A small network was shown many inputs. Here are its activations along a few directions, one row for each input.
Each table varies a few parts of the input and shows all the possible inputs, shuffled.
Descriptions start from the smaller parts, as in this example, which fits no table here: ring(5) and (point or (values(2) and line(4)) or line(9)).
Shared parts are said once, and a part with two or three values counts as separate values.
(in the rows, 128 means zero)

Other details of the inputs vary at random and push rows far along two fixed directions, the same in every table; ignore that.

A family of inputs:
R1: [175  90  87 157 124 138 187  77 166 162 117]
R2: [168 139 138 113 100 135 155 114  80 123 118]
R3: [103 153 152 106 119 114  77 168  78  89 119]
R4: [120 142 110 151 146 143 129 116  75 110 128]
R5: [ 83 108 119 115 162 131  71 186 182 131 169]
R6: [128 145 141 174 119 148 134 128  96 153 129]
R7: [162 124 114 131 120 135 154 103  60 163 127]
R8: [109 126 139 111 136 111  80 164 202 100 138]
R9: [146 146  97 155 142 148 148 114  98 123 110]
R10: [134 142 111 155 153 148 128 108 108 119 125]
R11: [ 70  76 129 107 140  78  88 158 197 159 155]
R12: [122 178 134 127 137 141  96 160  97  71 109]
R13: [163  85  93 139  98 120 222  49 129 192 105]
R14: [136 100 131 104  98  98 182  90 177 157 114]
R15: [129 113 140 122 137 121 148  98 213 123 123]
R16: [ 77 120 153 103 146 104  98 149 198 101 151]
R17: [136  93 136 102 129 135 144 134 220 131 139]
R18: [128 164 152 102 123 123  86 161  55 107 130]
R19: [148 133 115 131 118 141 131 126  55 141 137]
R20: [124 183 169 155 112 148 103 157  74 106 118]
Description of these inputs: values(2) and (point or line(4) or line(5)).
- Changing only the values(2) part turns R16 into R4. The same change can be made to R14. Which row results? => R13

A family of inputs:
R21: [136 128 132 127 121 130 134 131 136 123 121]
R22: [136 123 127 118 132 131 133 123 129 126 133]
R23: [ 63 129 146 100 141  96  47 198 166 120 161]
R24: [130 126 130 134 126 133 135 130 128 139 132]
R25: [135 128 121 129 133 133 131 125 135 128 127]
R26: [132 129 138 121 127 126 133 119 130 127 131]
R27: [133 130 131 130 124 134 134 130 136 131 125]
R28: [136 132 133 129 125 124 132 122 136 122 121]
R29: [133 124 120 133 134 131 132 126 128 137 134]
R30: [129 124 132 131 127 122 129 121 127 136 126]
R31: [125 130 124 130 130 131 136 123 135 126 123]
R32: [130 120 131 129 123 128 132 129 126 137 127]
R33: [132 134 132 131 128 128 131 121 136 129 124]
R34: [128 128 125 128 128 127 135 125 136 119 120]
R35: [124 124 130 120 130 129 137 121 129 124 129]
R36: [130 127 128 124 121 117 130 122 126 136 126]
R37: [130 128 132 136 126 128 129 119 134 129 128]
R38: [132 124 137 119 123 132 136 128 130 128 132]
R39: [133 121 117 122 126 122 129 126 126 135 129]
R40: [131 124 131 134 122 134 132 128 133 130 128]
R41: [122 126 124 135 132 129 137 123 128 135 130]
R42: [129 130 131 135 130 126 132 122 129 138 132]
R43: [133 118 121 128 132 127 128 125 126 135 129]
R44: [123 183 122 136 125 147  92 153  13  87 112]
R45: [124 124 124 135 128 131 134 121 132 126 126]
R46: [138 126 122 126 130 129 130 126 136 121 123]
R47: [134 123 121 133 130 133 128 123 133 128 130]
R48: [123 120 124 130 129 125 133 123 126 133 125]
- Changing only one part turns R46 into R34. The same change can be made to R29. Which row results? => R41
- Describe the family of inputs behind these rows. => values(4) and (point or line(6))
- List by row number the other rows that have the values(4) part in common with R30. => R26, R28, R33, R36, R37, R42
- List by row number the other rows that have the values(4) part in common with R38. => R21, R23, R24, R27, R32, R40

A family of inputs:
R49: [146  82 115 108 101 118 185  98 143 159 120]
R50: [ 97 123 144 134 136 119 134 125 206 127 128]
R51: [127  85 110 143 145 121 131 112 178 147 136]
R52: [ 99 191 133 150 133 136  74 168  31 117 122]
R53: [ 93  99 148 142 127 101 103 141 200 150 150]
R54: [159 173 145 143 117 151 101 124  20  88 108]
R55: [112 115 130 103 126 107 135 132 206 111 119]
R56: [ 64 129 132 112 174 122  30 209 194 109 177]
R57: [171 140 102 131  99 127 170 103  71 144  95]
R58: [183 140 118 131 100 158 170 117  94 122 100]
R59: [145 100 123 145 108 140 203  80 113 173 119]
R60: [121 111 110 133 152 127 142 111 195 114 131]
R61: [143 103  91 137 142 115 158  97 155 170 135]
R62: [132 188 137 122 130 128  85 149  27 106 126]
R63: [157 148 147 119 123 150 131 131 109 115 130]
R64: [118 149 144 143 128 145 111 157 130 122 139]
R65: [ 38 105 125 100 172 103  40 195 165 125 183]
R66: [131 195 151 121 136 147  95 140  52  57 110]
R67: [174  94 120 137  97 126 177  93 133 144  96]
R68: [148  91 136 105 113 118 183  80 138 160 134]
- Changing only one part turns R54 into R62. The same change can be made to R53. Which row results? => R52
- Describe the family of inputs behind these rows. => values(4) and line(5)
